A small network was shown many inputs. Here are its activations along a few directions, one row for each input.
Each table varies a few parts of the input and shows all the possible inputs, shuffled.
A made-up example of a description, with smaller parts first: one of 6 places along a line, together with either a single point or one of 9 places along a line or (one of 3 separate values, together with one of 5 places around a ring).
Shared parts are said once, and a part with two or three values counts as separate values.
In the rows, 128 means zero.

Other details of the inputs shift rows strongly along two fixed directions, in all tables alike. That doesn't count.

Rows:
R1: [114 126 137 146 135 101 132 144 133 141 114 121 126 116]
R2: [121 126 129 135 132 118 127 128 138 135 121 122 129 123]
R3: [135 137 114 111 122 145 116 111 134 125 138 122 131 144]
R4: [125 135 126 127 127 122 123 132 129 134 127 121 127 132]
R5: [121 119 129 129 134 115 135 124 140 136 121 128 125 122]
R6: [130 122 129 124 129 133 126 114 133 126 136 131 131 128]
R7: [129 119 114 117  91 140 125 123 127 129 151 133 140 137]
R8: [137 124 127 116 124 135 124 114 124 121 146 130 132 130]
R9: [144 125 121 105 122 139 129 109 127 119 151 131 133 136]
R10: [127 129 121 118 131 149 121 119 128 128 131 124 126 145]
R11: [122 128 136 147 136 123 130 136 135 141 120 128 130 114]
R12: [139 136 123 117 121 132 120 126 122 127 140 123 130 137]
R13: [133 127 132 130 128 126 128 128 127 129 135 126 134 120]
R14: [114 119 137 140 137  97 141 141 135 141 115 127 122 115]
R15: [141 134 123 117 124 151 121 120 120 123 146 126 130 138]
R16: [140 134 125 120 124 141 122 122 125 126 143 127 134 131]
R17: [119 122 141 151 138 114 134 137 137 141 117 127 131 109]
R18: [133 127 130 126 133 146 126 130 119 129 137 128 129 132]
R19: [130 133 119 120 128 145 120 118 131 128 132 122 126 142]
R20: [127 161 108 128 103 130 148 129 116  21  38 188 121 112]
R21: [123 120 139 138 133 105 131 140 125 135 125 128 124 116]
R22: [135 132 125 124 128 150 123 118 129 127 137 126 130 137]
R23: [122 124 138 142 138 121 131 149 118 139 122 125 123 124]
R24: [129 128 122 111 123 127 121 115 128 123 139 125 126 142]
R25: [121 127 140 150 138 112 132 153 122 143 117 123 122 115]
R26: [123 117 140 141 136  97 141 145 129 140 120 129 123 111]
R27: [130 136 120 117 125 139 120 123 124 127 135 120 125 146]
R28: [121 129 128 128 134 132 126 135 122 134 125 122 123 139]
R29: [136 122 123 114 126 136 132 108 136 125 140 132 132 133]
R30: [115 120 142 153 145 128 135 144 130 144 114 130 125 115]
R31: [133 129 131 127 125 118 126 132 125 129 133 122 130 127]
Each input here is: either a single point or (one of 5 places around a ring, together with one of 6 places along a line).
Change only the place on the ring of 5 in R3. List by row number the other rows that result. -> R4, R11, R12, R16
Change only the place on the ring of 5 in R31. List by row number the other rows that result. -> R1, R2, R13, R17

Rows:
R32: [134 140 118 120 126 128 143 133 127 111 108 141 127 126]
R33: [133 115 138 132 140 105 130 124 142 162 149 116 127 117]
R34: [123 122 122 127 112 127 146 122 132 105 113 148 131 123]
R35: [122 111 137 143 143 135 132 136 130 167 145 116 127 129]
R36: [127 135 129 127 125 131 127 141 111 104 109 137 121 135]
R37: [119 128 118 127 103 124 135 127 128 105 113 141 132 130]
R38: [119 123 133 145 131 132 118 138 139 169 143 109 135 121]
R39: [125 108 144 133 150 124 129 138 126 160 146 115 123 130]
R40: [136 138 120 132 127 142 137 133 127 112 107 141 131 124]
R41: [117  98 142 133 135 111 130 123 138 157 152 122 134 120]
R42: [123 136 126 122 122 123 127 138 111 103 112 140 123 132]
R43: [136 135 130 133 135 137 131 127 117 101 114 140 127 120]
R44: [131 128 118 124 113 124 143 121 140 107 110 145 137 118]
R45: [127 134 121 123 124 131 145 134 120 109 112 144 121 131]
R46: [118 111 138 146 137 140 130 133 136 167 148 119 130 122]
R47: [121 122 140 131 143 107 119 137 124 158 149 105 124 126]
R48: [180 128  95  26 116 195  86  46 122 138 252  87 140 208]
R49: [124 128 124 123 113 119 125 131 118 102 114 144 124 127]
R50: [126 132 126 126 113 115 127 121 125  96 116 137 133 119]
R51: [131 144 118 134 119 139 127 138 123 112 104 134 131 128]
R52: [131 128 130 132 131 142 131 131 115 105 112 146 127 125]
R53: [124 117 135 143 139 136 128 132 144 169 145 116 135 116]
R54: [134 151 123 123 122 118 129 133 121 106 111 135 126 129]
R55: [124 128 140 147 136 126 115 132 138 164 147 109 135 119]
R56: [122 135 129 136 117 144 119 132 117 105 114 143 131 125]
R57: [130 117 135 133 146 125 135 139 138 168 141 109 126 128]
R58: [129 122 143 145 144 129 124 127 142 164 149 116 134 114]
R59: [132 144 118 126 120 132 132 142 123 111 103 131 125 133]
R60: [119 121 143 146 139 127 112 132 130 158 150 108 132 117]
R61: [122 140 119 124 116 128 135 140 116 109 110 138 122 136]
R62: [131 132 124 128 127 140 144 136 120 110 109 141 120 134]
R63: [123 131 117 126 107 124 133 132 123 108 112 142 122 131]
R64: [138 135 131 125 136 131 136 130 117 101 112 137 121 124]
R65: [121 125 130 130 135 112 126 142 134 168 142 106 128 130]
R66: [108 135 119 124 152 134 128 102 150 107  83 134 113 139]
R67: [136 149 125 135 124 133 124 133 121 107 109 134 130 127]
R68: [112 117 136 148 129 136 121 138 132 168 146 113 130 127]
R69: [117 113 130 134 123 108 126 130 146 164 145 110 138 122]
R70: [125 114 145 144 147 130 122 127 134 158 152 115 132 112]
R71: [124 138 121 136 117 143 129 139 116 112 108 137 126 134]
R72: [121 104 133 133 133 115 136 130 137 165 148 120 123 125]
R73: [123 118 138 136 128 102 122 125 144 160 148 109 137 120]
R74: [131 126 129 126 122 118 137 117 129  96 116 144 133 113]
R75: [189 141  80  20  90 201  93  36 118  80 217 120 139 202]
R76: [137 149 126 128 125 126 128 136 121 106 107 131 124 131]
R77: [130 135 124 124 116 115 125 126 120  99 115 138 124 121]
R78: [139 145 126 121 131 121 140 128 125 106 112 141 125 124]
R79: [125 138 122 129 119 136 134 142 116 110 107 134 120 139]
R80: [ 95 120 130 133 161 119 110 111 157 163 119  99 115 145]
R81: [136 134 126 125 118 118 140 116 137 102 114 145 135 116]
R82: [127 121 136 133 131 101 120 130 138 163 147 110 127 122]
R83: [134 122 141 142 150 125 126 130 136 164 146 112 131 121]
R84: [131 141 128 135 127 133 121 133 113 102 111 134 128 124]
R85: [130 137 113 122 108 120 131 131 130 109 109 138 128 126]
R86: [128 130 128 121 130 126 138 133 115 104 113 147 123 127]
R87: [133 142 129 127 128 127 126 136 113 100 110 130 122 129]
R88: [127 129 131 134 126 148 129 127 121 104 116 149 130 119]
R89: [120 125 126 126 109 119 127 126 123  99 115 144 133 125]
R90: [125 134 128 134 123 138 121 137 111 105 110 140 127 130]
R91: [127 110 130 130 135 112 134 129 145 167 145 116 128 120]
R92: [122 101 140 130 139 111 128 128 133 160 151 122 124 122]
R93: [135 122 142 134 151 118 131 134 136 163 144 109 125 126]
The inputs of R33 and R82 match in every part but one. If R44 is changed in the same way as R33 into R82, which row does it become? -> R69
The inputs of R57 and R59 match in every part but one. If R52 is changed in the same way as R57 into R59, which row does it become? -> R90
Describe the family of inputs behind these rows. -> one of 2 separate values, together with either a single point or (one of 5 places around a ring, together with one of 6 places along a line)
Change only the place on the ring of 5 in R74. List by row number the other rows that result. -> R34, R41, R44, R81
Change only the choice among 2 separate values in R36. List by row number the other rows that result. -> R39

Rows:
R94: [143 156 114 111 129 162 116 112 122  95 116 132 126 148]
R95: [102 106 143 155 154 103 142 128 156 155 107 127 123 105]
R96: [138 123 127 130 108 139 131 121 130 120 141 141 143 115]
R97: [162 134 111  86 104 143 134  91 121  72 142 154 137 134]
R98: [129 105 138 115 131  89 123 126 133 172 175 100 129 130]
R99: [134 104 136 110 131  98 121 118 134 172 184 100 131 133]
R100: [145 154 116 112 131 165 118 110 123  95 117 134 128 145]
R101: [131 144 127 139 125 155 134 148 103  93  97 150 122 128]
R102: [132 102 141 118 135  96 126 122 136 172 177 105 131 124]
R103: [145 167 101  94 116 162 110 110 115  81 115 129 123 165]
R104: [140 142 107 107  86 137 122 121 118  94 133 139 137 140]
R105: [142 126 129 120 135 175 118 123 113 137 160 122 131 146]
R106: [115 137 113 122 122 122 138 117 140  89  83 150 122 130]
R107: [127 147 122 132 120 145 128 153 101 101 102 139 119 139]
R108: [126 138 102  97 115 137 125  98 138  94 112 137 124 153]
R109: [128 116 116 102 133 143 120  88 150 140 152 117 130 151]
R110: [130 155 122 131 134 140 125 133 122  99  93 134 121 132]
R111: [137 131 123 112 127 163 111 129 109 144 162 109 125 160]
R112: [137 145 119 109 136 150 107 115 127 136 143 105 125 157]
R113: [112 122 147 164 148 125 132 169 114 158 116 121 121 117]
R114: [121 107 150 147 139  79 145 144 134 149 129 129 127  95]
R115: [ 91 135 130 162 132  81 154 156 140  97  37 155 112  99]
R116: [132 120 140 132 161 147 110 116 140 180 167  94 130 137]
R117: [115 103 129 117 146 123 119 102 157 180 163  99 127 143]
R118: [115 113 145 163 125 102 138 154 135 156 127 130 137  94]
R119: [113 117 141 158 119  97 134 157 132 155 126 126 133 101]
R120: [111 139 147 182 141 124 153 181 106 100  57 163 118  90]
R121: [124 106 151 147 139  84 146 140 134 146 130 132 128  93]
R122: [130 117 133 140 115 125 132 132 132 140 143 132 141 110]
R123: [134 129 121 125 101 130 128 128 126 119 137 136 139 123]
Describe the family of inputs behind these rows. -> one of 5 places around a ring, together with one of 6 places along a line
The inputs of R109 and R122 match in every part but the place on the ring of 5. If R95 is changed in the same way as R109 into R122, which row does it become? -> R96
Change only the place on the line of 6 in R116. List by row number the other rows that result. -> R94, R100, R103, R110, R112
Change only the place on the ring of 5 in R111. List by row number the other rows that result. -> R99, R108, R112, R119
Change only the place on the line of 6 in R97. List by row number the other rows that result. -> R98, R99, R102, R114, R121
